A small network was shown many inputs. Here are its activations along a few directions, one row for each input.
Each table varies a few parts of the input and shows all the possible inputs, shuffled.
Descriptions start from the smaller parts, as in this example, which fits no table here: one of 3 separate values, together with either a single point or one of 11 places along a line or (one of 5 places around a ring, together with one of 6 places along a line).
Shared parts are said once, and a part with two or three values counts as separate values.
In the rows, zero is written as 128.

Other details of the inputs vary at random and push rows far along two fixed directions, the same in every table; ignore that.

Rows:
x1: [120 140  86 101 136 108 185 145 122 183 136 110 133 133]
x2: [136 143 177 105 129 136 109 121 124 132 151 149 127 139]
x3: [107 172 111  63 117 124 156 154 122 182 158 131 144 148]
x4: [155 130 152 146 160 128 133 116 126 122 119 122 118 153]
x5: [143 123 159 135 107 124 140 130 126 104 136 140 119 136]
x6: [122 122 104 150 110 142  75 120 168 105 119 102 142  72]
x7: [123 108 150 150 126 131 139 131 100 117 128 142 125 135]
x8: [141 138 144 147 167 114 131 131 108 126 123 119 104 122]
x9: [130 110 158 152 140 139 150 123 113 129 122 132 133 116]
x10: [100 131  88  96 109 102 182 158 114 164 138 119 139 141]
x11: [136 127 148 126 108 119 136 129 126  92 122 160 104 145]
x12: [145 123 145 147 171 128 132 124 108 127 117 121 113 139]
x13: [112 110 101 155 121 142  73 125 151 115 109 102 145  69]
x14: [119 101  96 154  98 149  63 113 157  96 112 113 154 116]
x15: [151 138 152 142 138 123 140 129 126 126 137 129 105 110]
x16: [ 97 139 107  68 137 129 155 136 110 191 153 132 158 161]
x17: [130 138 107  89 110 118 196 136 151 160 136 111 150 142]
x18: [111 119  37 108 127 138 124 124 151 169 118  88 163 125]
x19: [162 131 156 138 134 130 141 117 136 122 132 130 112 128]
x20: [133 140  46  91 126 122 112 126 177 144 116  77 151 137]
x21: [150 150 148 140 157 113 133 128 125 115 133 121 101 124]
x22: [123 132 176 117 135 147 109 113 116 141 143 146 130 153]
x23: [115 119  94 148  97 134  64 129 157  91 127 114 137  88]
x24: [112 125 139 139 124 113 134 138 100 103 120 161 100 126]
x25: [157 119 155 147 142 137 140 115 126 129 123 131 124 137]
x26: [128 117 146 138 116 126 136 124 117 100 114 162 115 157]
x27: [114 142 169 120 143 128 104 127  95 145 149 150 125 119]
x28: [116 112 139 141 129 127 136 131 101 104 116 163 110 143]
x29: [108 124  84 138  98 130  61 125 155  80 114 133 120  98]
x30: [143 114 166 149 129 138 149 120 131 126 119 131 136 130]
Description of these inputs: one of 5 places around a ring, together with either a single point or one of 5 places along a line.
- Changing only the place on the ring of 5 turns x23 into x10. The same change can be made to x21. Which row results? => x8
- Which other rows does x11 become when the place on the ring of 5 takes its other values? List them by row number. => x24, x26, x28, x29
- A walk changes only the place on the line of 5. It starts at x12 and steps to x18. List the rest of the walk in order. => x9, x7, x28

Rows:
x31: [135 136 151 142 136 149  89 110 136 122 126 134 121  93]
x32: [129 121  35 127 134 120 108 129 170 141 103  64 142 116]
x33: [125 126 170 121 123 129 173 137 106 141 142 142 138 157]
x34: [134 128 146 138 149 136  77 112 123 113 129 125 119 117]
x35: [102 132  80  75 127 125 167 135 133 189 137 108 161 140]
x36: [120 120 140 151 102 130 104 123 134  86 117 148 116 102]
x37: [134 138 162 113 147 136 171 126 108 160 133 149 121 138]
x38: [110 127  74  73 114 121 157 131 144 170 132 116 164 171]
x39: [ 97 149  65  74 131 112 154 152 130 183 146  97 159 159]
x40: [119 117 154 154 137 148  89 122 115 121 129 126 139 105]
x41: [154 137 148 148 150 108 201 131 119 141 127 115 112 122]
x42: [139 119 146 141 129 151  88 103 139 109 114 146 126 135]
x43: [128 122 150 124 123 118 170 138  97 134 138 155 119 165]
x44: [152 107 134 179 147 138 118 116 133 111 100 104 122  94]
x45: [133 141 168 112 142 119 169 132 108 156 150 138 123 128]
x46: [157 101 139 179 133 142 122 113 144  93 102 111 126 107]
x47: [164 128 142 139 152 108 194 134 126 121 126 120 108 159]
x48: [159 123 152 142 136 113 205 138 135 131 132 121 111 136]
x49: [127 128 164 121 131 123 164 136 102 140 140 144 134 172]
x50: [112 113 137 154 129 137 103 126 114 104 110 145 116  93]
x51: [131 147 151 119 135 108 166 148  96 141 152 143 108 133]
x52: [121 111 142 156 128 142  96 125 110 116 126 137 124  99]
x53: [120 123 145 122 125 111 177 140 104 123 123 165 112 160]
x54: [118 126 128 148 138 126  88 128 116  94 113 140 103 108]
x55: [121 133 161 124 152 122 160 140  91 155 143 138 129 155]
x56: [ 98 142  63  83 108 110 172 151 130 182 148 110 153 129]
x57: [123 130 158 152 132 138  92 125 122 121 139 125 134  98]
x58: [110 128  64 103 131 146  91 118 155 158 114 111 152 126]
x59: [105 135  59 100  95 133  79 134 171 133 134  90 170 124]
x60: [100 124  67 107  89 139  88 132 172 141 133  94 174 117]
x61: [123 127 147 127 143 116 166 142  86 148 139 150 115 149]
x62: [132 131  43 127 128 119 115 132 175 140 109  66 145 101]
x63: [127 127 137 145 108 125  94 130 135  80 118 145 109 108]
x64: [149 154 163 104 127 122 167 128 127 137 141 151 114 155]
x65: [111 120  61 101  99 155  90 111 176 143 112 110 166 123]
x66: [138 151 164 106 148 113 161 135 107 149 151 136 116 136]
x67: [137 137 142 138 150 146  78 108 130 115 122 133 112 117]
x68: [144 131 145 135 130 146  83 106 143 102 120 141 116 134]
x69: [ 91 129  56 110 106 124 108 138 153 137 119 112 145  92]
x70: [ 99 110  54 112  87 140 100 129 154 137 122 109 164 121]
x71: [136 121 159 139 113 140  95 109 141 107 132 132 132 111]
x72: [117 148  77  64 106 113 158 138 153 165 144 108 157 155]
x73: [125 136 144 115 126 105 174 142 107 115 130 159 103 160]
x74: [109 125  82  73 106 128 165 132 146 172 133 114 167 156]
x75: [118 122 151 122 115 117 186 140 107 125 125 163 115 145]
x76: [113 115 131 153 138 131  96 125 111 102 108 147 111 109]
x77: [131 119 136 150 115 132  83 120 124  91 128 138 115 129]
x78: [129 138 153 145 138 133  83 130 122 114 140 122 128 106]
x79: [121 134 134 147 129 124  92 132 121  95 119 139 105  92]
x80: [143 144 167 109 121 128 174 126 128 144 140 154 120 147]
x81: [139 121 150 135 129 138  81 112 135 100 127 132 122 134]
x82: [153 107 127 179 155 131 110 115 131 110  99 105 117 110]
x83: [133 139 163 115 132 117 160 141 107 133 147 139 125 173]
x84: [159 115 141 145 151 114 197 132 123 128 119 125 119 159]
x85: [142 144 147 135 141 142  83 114 136 116 127 132 115 102]
x86: [126 126 134 151 137 130  84 125 110 106 131 133 111 114]
x87: [129 117 148 144 149 142  83 111 118 122 123 132 128 118]
x88: [128 117 146 153 101 137  97 124 130 100 133 139 123 107]
x89: [166 135 145 136 140 107 195 141 133 124 129 116 110 144]
x90: [135 127 142 147 107 130  90 127 128  93 134 137 117 115]
- Describe the family of inputs behind these rows. => one of 2 separate values, together with one of 5 places around a ring, together with either a single point or one of 5 places along a line
- Changing only the choice among 2 separate values turns x50 into x75. The same change can be made to x79. Which row results? => x63
- Changing only the choice among 2 separate values turns x37 into x65. The same change can be made to x56. Which row results? => x88
- Which other rows does x45 become when the place on the line of 5 takes its other values? List them by row number. => x31, x56, x57, x69
- Which other rows agree with x53 in the choice among 2 separate values and the place on the ring of 5? List them by row number. => x38, x42, x43, x49, x84
- Which other rows does x71 become when the choice among 2 separate values takes its other values? List them by row number. => x45
- Which other rows agree with x78 in the choice among 2 separate values and the place on the ring of 5? List them by row number. => x51, x62, x66, x79, x85
- Which other rows does x77 become when the choice among 2 separate values takes its other values? List them by row number. => x86
- Which other rows does x89 become when the place on the ring of 5 takes its other values? List them by row number. => x46, x47, x48, x84
